A small network was trained on made-up records. Each row is its average activation on records with the value named, seen along a few directions.
Related values have similar rows: they may be neighbours, one step apart, or belong to one group.
In the rows, 500 means zero.
Random noise pushes rows far along 3 fixed directions. That doesn't count. These rows show it; they differ only by the noise:
[606 460 756 535 592 432 715 714 552 191 519 325 730 445 182]
[499 541 482 478 608 394 528 479 527 478 551 541 559 517 478]
[432 655 385 477 593 335 473 383 426 589 610 727 452 497 637]
[546 466 814 525 692 465 651 631 551 210 464 505 561 476 328]
[559 430 320 434 558 422 492 481 667 561 539 285 721 591 374]


T, 12 values:
t4: [493 612 469 461 554 423 459 462 433 531 527 764 476 451 536]
t8: [523 195 476 374 682 719 321 374 877 567 294 459 514 657 367]
t9: [509 736 588 656 334 449 667 588 357 521 571 484 392 473 620]
t12: [532 562 563 488 345 673 498 538 563 509 447 502 306 624 536]
t5: [545 701 473 505 517 345 514 570 286 521 650 711 520 337 473]
t1: [396 665 563 435 405 562 509 544 414 471 465 560 277 578 592]
t2: [478 242 460 510 429 607 471 456 444 514 420 362 527 527 502]
t3: [480 495 583 550 453 603 440 410 356 546 529 786 360 406 780]
t10: [445 355 424 581 395 591 510 491 521 501 508 209 695 502 440]
t6: [437 554 579 550 480 507 476 361 284 502 529 654 315 311 738]
t11: [533 490  28 440 316 301 407 537 454 670 716 404 678 379 434]
t7: [489 564 570 588 383 515 525 596 521 533 342 315 489 539 415]
T is arranged as 3 separate groups.
Which other values are in the same group as t11? Give them in the order they are listed. -> t4, t8, t5
Which other values are in the same group as t7? Give them in the order they are listed. -> t9, t12, t1

Z, 19 values:
z1: [386 334 410 328 621 622 339 509 531 464 312 471 378 698 380]
z19: [315 620 752 615 587 667 525 642 334 480 485 669 111 599 664]
z11: [383 423 562 422 556 521 498 419 385 352 451 666 458 657 607]
z10: [620 382 559 403 520 368 610 536 581 344 653 408 651 237 278]
z17: [598 533 603 464 659 419 579 521 701 443 418 441 425 550 399]
z15: [577 446 662 478 864 623 418 271 797 599 217 611 386 739 735]
z3: [404 415 574 657 413 665 607 410 349 515 466 584 333 460 719]
z8: [668 528 653 544 357 532 607 396 621 426 351 333 588 456 403]
z16: [576 558 380 616 354 271 604 643 210 536 611 479 843 505 319]
z9: [504 320 742 490 655 565 564 686 661 185 617 411 712 391 224]
z18: [518 274 379 416 459 597 427 381 614 402 550 216 756 420 416]
z14: [541 490 299 320 442 442 353 401 803 658 396 139 468 690 455]
z13: [510 326 547 530 521 692 406 518 645 586 390 229 564 517 624]
z2: [444 409 560 395 781 538 482 633 634 500 379 743 326 613 426]
z4: [540 599 865 732 696 499 584 606 196 239 507 865 546 188 469]
z6: [545 528 476 450 506 387 551 547 560 496 551 724 495 552 480]
z7: [522 717 599 517 559 480 505 467 458 583 509 592 272 487 767]
z12: [367 659 464 557 431 504 294 545 369 597 466 574 328 408 632]
z5: [426 448 631 582 323 644 537 439 448 402 484 726 213 533 598]
Z is arranged as 4 separate groups.
Which other values are in the same group as z18? Give them in the order they are listed. -> z10, z9, z4
Which other values are in the same group as z8? Give them in the order they are listed. -> z17, z15, z14, z7
Which other values are in the same group as z13? Give them in the order they are listed. -> z19, z3, z12, z5
